These are the activations of a small neural network, seen along a few directions. Each row is one input.
In each table, some parts of the input vary, and every possible input appears once, in random order.
A made-up example of a description, with smaller parts first: one of 6 places along a line, together with either a single point or one of 11 places along a line or (one of 3 separate values, together with one of 5 places around a ring).
Shared parts are said once, and a part with two or three values counts as separate values.
(in the rows, 128 means zero)

Other details of the inputs shift rows strongly along two fixed directions, in all tables alike. That doesn't count.

A family of inputs:
R1: [ 75 126  88 147 108 161 174  58  92 138 147 154 123 131]
R2: [ 45 148 145 191 119  98 228  61  80 118 195  97 132 154]
R3: [102 145 121 201 140 164 184 151 119 153 147 129 121 124]
R4: [ 73 124  78 160 124 158 165  60  76 136 135 136 117 109]
R5: [176  91 169  67 145  81  61 157 144  88  84 157 117 130]
R6: [101 100 167 147 125  97  81 172  94  69 127 180 103  91]
R7: [181 146  81 104 136 153 118 141 134 159  99  73 160 155]
R8: [129 101 167 117 107 101  84 120  76  62 130 199 112 103]
R9: [167 131  96  85 158 138 117 153 186 171 118  92 137 158]
R10: [166 159 113  88 130 154 154 152 170 159  85  73 142 151]
R11: [ 92  91 171 149 138  80  95 130  70  77 117 200 105  74]
R12: [187 154 138 118 126 176 147 137 220 173 119  85 143 146]
R13: [ 87  90 178 136 125  91 112 119  84  77 140 221 108  93]
R14: [168 106 190  97 138  22  22 153 109  67 117  67 145 170]
R15: [167 114 197  90 144  17  33 133  98  63  93  55 129 147]
R16: [ 97  83 189 119 108  94  95 128 105  91 157 225 110  98]
R17: [199 159 131 120 143 162 143 138 209 159  75  71 153 145]
R18: [ 96 136  79 158 113 138 157 105 118 154 170 154 130 125]
R19: [185 105 212  88 108 106  44 181 155 100 108 161 106 126]
R20: [163 119 118  72 131 150 141 134 183 173 122 102 129 153]
R21: [ 90 126  98 146  91 151 185  82 113 159 178 164 124 121]
R22: [ 85 146 118 130 105 164 184 108 131 139 167 151 124 126]
R23: [176 151 119 149 158 159 144 138 184 156  62  54 142 114]
R24: [168  77 156  89 153  81  37 180 132  86  93 150 115 121]
R25: [ 87 142 131 142 105 167 195 124 140 152 167 146 115 122]
R26: [ 85 133 102 151 139 148 168 121 131 162 171 152 131 127]
R27: [ 97 124  74 178 113 132 168 109  96 143 150 150 138 117]
R28: [ 36  94 224 177  89  46 134  85  59  49 227 187 101 123]
R29: [102 133  82 164 124 133 169  88  91 145 123 129 125 102]
R30: [ 75 123  96 173 145 152 185 119 101 152 162 145 131 114]
R31: [ 65 149  98 166 136 157 194 103  93 123 135 128 120  93]
R32: [161 113 171  64 116  90  48 158 129  63  80 155 124 121]
R33: [152 137  68  88 123 153  95 107 151 165 123 100 142 167]
R34: [ 91 119 100 127  96 165 153  68 112 148 165 156 122 138]
R35: [ 95 142  94 169 130 159 185  88  73 135 138 131 123 101]
R36: [ 88 142  89 150 131 157 167 134 114 129 143 120 134 119]
R37: [187 163 132 114 136 161 156 159 174 175  82  74 140 162]
R38: [ 83 107 175 150 117  94  89 165 109  71 159 212 101  91]
R39: [187 156 126 123 159 155 137 163 157 168  64  53 135 134]
R40: [174 155  84  94 129 154 115 137 151 164 127  93 151 159]
R41: [142 170 122 108 140  88 130 118 151 155 167  20 164 201]
R42: [123  96 183 189 136 102  75 158 124  62 128 189 111  81]
R43: [161 120 151  70 129  91  29 174 148  80 110 153 130 128]
R44: [163 127  70  93 128 148  90 114 135 156  93  82 149 161]
R45: [ 67 147 111 179 138 158 205 117  97 134 133 124 109  90]
R46: [109 138 117 135  99 166 174  94 110 147 171 154 128 129]
R47: [177 142  85  88 115 133 133 114 149 166  87  90 155 154]
R48: [182 109 186 121 137  98  23 178 182  82 111 158 122 108]
R49: [157 128  95  98 173 139 148 138 153 159  81  70 129 130]
R50: [178 161 116 122 144 160 130 176 187 183 118  81 140 161]
Each input here is: one of 5 places around a ring, together with either a single point or one of 9 places along a line.
Changing only the place on the ring of 5 turns R7 into R35. The same change can be made to R42. Which row results? -> R23
Which other rows agree with R16 in the place on the ring of 5? List them by row number. -> R12, R19, R20, R21, R22, R25, R28, R34, R46
Change only the place on the line of 9 in R33. List by row number the other rows that result. -> R9, R18, R26, R38, R40, R43, R48, R50
Which other rows agree with R8 in the place on the ring of 5? List them by row number. -> R1, R2, R5, R10, R13, R17, R32, R37, R47

A family of inputs:
R51: [123 149  98 154 137 164 171 130 145 158 139 110 140 131]
R52: [ 49  89 196 187 111  99 129 127  71  56 170 244  89  63]
R53: [176 106 124  69 119 131  60 143 142 118  94 164 119 117]
R54: [ 70 106 143 160 122  99 131 107  76  92 160 169 112 107]
R55: [161 122 141  91 126 103  86 133 146 127 117 102 139 153]
R56: [195 128 141  74 139 114  68 179 166 129  81 100 136 143]
R57: [194 128 146  88 133 118  61 165 173 128  90 105 137 141]
R58: [108 126 124 162 135 140 142 132 114 126 138 144 123 109]
R59: [107 140 107 152 124 140 171  99 128 156 164 110 138 147]
R60: [161 127 131  95 126 102  79 138 134 119 111 102 145 149]
R61: [110 155  54 125 122 207 207 102 146 199 136 126 142 133]
R62: [101 137  98 140 131 135 172 108 112 151 146 102 131 139]
R63: [ 48  92 176 180 111  84 126 103  62  60 198 225  83  96]
R64: [118 140 111 132 129 130 160 107 122 142 130  98 140 142]
R65: [155  89 203 111 118  74  25 166 120  50 101 190 113  94]
R66: [100 140 128 136 121 133 162 103 116 133 144 116 126 136]
R67: [104 139 112 143 128 134 177 102 111 147 142 109 130 137]
R68: [187 130 137  93 142 125  95 153 157 130  83  97 132 135]
R69: [121 150  96 147 141 164 180 130 151 162 136 106 136 135]
R70: [106 133 107 144 127 127 147 109 107 133 143 111 134 132]
R71: [ 89 122 151 167 124 135 156 122 117 102 146 173 113  97]
R72: [165 110 172  99 129 102  61 167 147  97 108 151 117 123]
R73: [135 153  45 126 120 207 186 101 158 202 121 107 141 143]
R74: [120 142 100 141 142 160 171 137 137 165 127 101 127 129]
R75: [101 138 114 138 126 130 160 110 114 140 152 117 132 140]
R76: [118 143 119 129 124 133 159 105 130 142 136 101 138 143]
R77: [125  92 199 116 109  59  39 132  87  49 124 184 113 107]
R78: [196 133 133  92 139 124  83 158 160 133  76  92 141 138]
R79: [194 134 133  83 140 126  86 161 185 145  91  90 139 149]
R80: [ 98 137 114 159 124 132 169  96 101 133 149 122 129 127]
R81: [ 76 120 135 164 120 110 147 104  89 102 169 163 121 120]
R82: [119 143 115 144 135 160 178 129 134 160 124 110 130 125]
R83: [195 131 122  82 149 124  81 165 167 140  76  82 138 144]
Describe the family of inputs behind these rows. -> one of 3 separate values, together with either a single point or (one of 2 separate values, together with one of 5 places around a ring)
Changing only the choice among 3 separate values turns R77 into R76. The same change can be made to R65. Which row results? -> R71
Change only the choice among 2 separate values in R51. List by row number the other rows that result. -> R60
Change only the place on the ring of 5 in R66. List by row number the other rows that result. -> R62, R63, R67, R75

A family of inputs:
R84: [161 143 125 101 129 123 118 125 132 132  88  78 141 138]
R85: [122 146 117 146 146 131 168 131 136 146 122  77 132 136]
R86: [131 147 106 140 125 139 150 118 155 157 152 103 141 151]
R87: [140 131 153 123 138 126 122 158 148 118 111 134 121 117]
R88: [152 119 128  89 120 106  69 148 140 115 128 125 135 150]
R89: [ 73  99 146 157 111 130 137 110  91  96 146 217  95  82]
R90: [122  99 142 131 135  86  67 143  83  84 129 166 116 114]
R91: [164 142 140  86 120 128 113 121 144 141 115  92 138 157]
R92: [104 133 135 158 118 155 175 111 108 124 138 168 119 103]
R93: [160 126 106  90 134 120 110 122 134 134  88  89 144 142]
R94: [147 115 122 115 132 135  91 157 137 128 116 153 128 117]
R95: [130 149 135 120 137 139 161 130 154 158 140  79 137 158]
R96: [ 89 141  99 188 139 148 181 107 112 147 156 114 133 122]
R97: [ 86 128 103 140 111 147 189  83 115 153 166 139 128 137]
R98: [139 100 163 138 127 109  70 155 131  88 124 185 112  97]
Describe the family of inputs behind these rows. -> one of 3 separate values, together with one of 5 places around a ring
Changing only the place on the ring of 5 turns R90 into R96. The same change can be made to R94. Which row results? -> R98
Change only the choice among 3 separate values in R84. List by row number the other rows that result. -> R91, R92
Start at R88 and move only the place on the ring of 5, one step at a time. The first step leads to R97. Which rows follow, in order? -> R91, R95, R86

A family of inputs:
R99: [148 111 176 117 106 108  63 138 130 100 143 169 119 126]
R100: [108 124 158 166 132 142 144 135 134 121 151 161 112 103]
R101: [ 44  97 171 164 115  97 135 134  79  74 169 223  86  78]
R102: [119 166  63 140 126 187 193 126 157 202 158  96 152 163]
R103: [150 133 109  91 141 122 108 151 136 140  74  91 132 129]
R104: [170 127 204 101 156  32  50 182 147  89 116  54 135 166]
R105: [104  85 144 117 115  76  85 102  80  74 126 188 115  96]
R106: [171 177  54  97 152 185 186 145 155 205  78  27 162 163]
R107: [141 118  98  90 128 121 102 114 113 131 101 112 135 140]
R108: [ 99 121 147 153 116 136 130 109 128 127 170 171 120 120]
R109: [224 110 133  65 137  94  17 150 157 114  67 108 140 147]
R110: [163 152  75 117 155 160 136 156 164 173  94  68 142 136]
R111: [ 42 126 156 219 154  73 175 113  67  95 167  96 117 123]
R112: [197 114 168 107 133 107  51 168 141  98  80 123 128 112]
R113: [116 122 131 175 145 138 148 126 120 124 124 155 119 105]
R114: [179 109 147  37 119  86  27 158 149 110  99 122 123 153]
R115: [ 44 145  75 167 118 186 246  73 111 181 196 136 127 143]
R116: [177 111 159  82 139  99  36 194 162 106  95 135 122 124]
R117: [215 159  96  76 151 160 110 192 197 181  83  52 155 167]
R118: [152 110 154 104 101  93  73 116  94  92 106 146 121 120]
R119: [ 90 120 158 143  89 124 151  98  99 114 172 174 114 124]
R120: [121  89 138 137 125  90  74 121 102  82 132 188 119  97]
R121: [179 103 164  57 131  96  47 177 158 103  73 120 118 139]
R122: [190 125 168 104 135 108  49 168 148  84  78 118 135 115]
R123: [174 133 129  67 120 120 109 121 164 148 112 107 139 168]
R124: [184  97 162  41 118  76  34 142 153 103  97 137 130 147]
R125: [104 120 140 132 130 128 165 126 133 125 138 144 118 111]
R126: [ 97 108 190 139 126  41  96 118  95  71 199 117 133 150]
R127: [156 142  90 123 133 153 128 113 150 164 113  83 145 145]
R128: [103 126 152 147 131 130 170 118 127 123 136 162 109 120]
R129: [122 184  84 147 137 191 226 102 142 178 116  54 149 144]
R130: [ 85 118 152 168 135 130 160 101  84 106 130 161 106  91]
R131: [ 60  90 155 170 111  90 127  80  48  66 162 227  95  83]
R132: [149 148 123 127 126 150 160 122 127 152  93  86 136 129]
R133: [126 160  74 147 148 198 206 134 176 203 137  79 141 150]
R134: [132 114 139 105 118 107  68 152 140 117 142 161 125 128]
R135: [ 83 136 172 158 109 130 167 120 110  91 153 168 110 107]
R136: [119 171  73 127 139 188 223 134 150 197 131  76 146 154]
R137: [ 57  91 176 187 125  97 143 105  56  64 146 226  91  67]
R138: [101 139  71 165 126 154 163 121 104 147 152 138 136 129]
R139: [184 108 190  68 129  90  61 158 157  99  85 129 119 123]
R140: [141 164  85 149 151 192 211 127 183 200 134  79 143 151]
R141: [ 27 128 135 201  96 126 185  64  45  80 188 203 107  90]
R142: [ 50 148  46 200 128 180 224  88 104 174 182 135 124 121]
R143: [147 137  89 131 153 164 139 146 151 159  99  87 139 132]
R144: [195 108 162  81 143 100  54 182 180 113  88 125 133 122]
R145: [ 90 125  93 123 121 124 133 103  88 126 138 135 123 117]
R146: [ 59 142  49 197 128 186 223  84 107 175 176 130 130 127]
R147: [ 47 131 148 197  96 140 170  96 100  96 211 208 115 102]
R148: [178 108 129  60 118  80  28 155 104  92  78 133 133 140]
R149: [176 137 152 121 125 141 112 164 169 137 113 110 129 132]
R150: [158 168 112  83 108 153 152 112 172 163 121  71 156 172]
R151: [172 168 123 118 133 167 149 151 191 160 112  73 150 149]
R152: [191 105 179  43 116  84  31 136 149 103 101 131 126 148]
R153: [ 94 110 129 179 144 131 148 126 112 111 134 169 116  87]
R154: [113 124 138 174 142 142 143 124 118 125 128 147 120 100]
R155: [131 161  73 140 132 188 199 103 175 205 157  85 149 161]
R156: [ 99 149  72 153 126 188 195 106 151 192 169 112 138 154]
R157: [173 174  55  65 129 180 175 132 175 217 116  39 169 194]
R158: [137 135 103 120 144 142 164 120 135 152  91  93 139 123]
R159: [161 130 118  89 124 120 103 104 121 133  98  98 136 137]
R160: [117  94 162 127 116  94  79 131 126  94 154 199 120 109]
R161: [132 110 158 135 113  98  61 126 104  65 128 172 123 111]
R162: [ 87 120 124 186 139 135 143 146  87 104 143 182 115  92]
R163: [127 110 195 127 108 103 108 142 113  83 128 172 103 103]
R164: [191 171  58 113 128 183 160 118 179 212 103  26 166 171]
R165: [109 105 167 152 133  32  82 110  66  64 158 104 131 149]
R166: [ 27 104 133 200 127 136 188  98  52  95 164 202  97  77]
Changing only one part turns R142 into R134. The same change can be made to R165. Which row results? -> R126
Changing only one part turns R155 into R109. The same change can be made to R119. Which row results? -> R118
Describe the family of inputs behind these rows. -> one of 4 separate values, together with either a single point or (one of 2 separate values, together with one of 8 places along a line)
Change only the choice among 4 separate values in R114. List by row number the other rows that result. -> R101, R103, R145
Change only the choice among 2 separate values in R101. List by row number the other rows that result. -> R116
Change only the choice among 2 separate values in R129. List by row number the other rows that result. -> R122
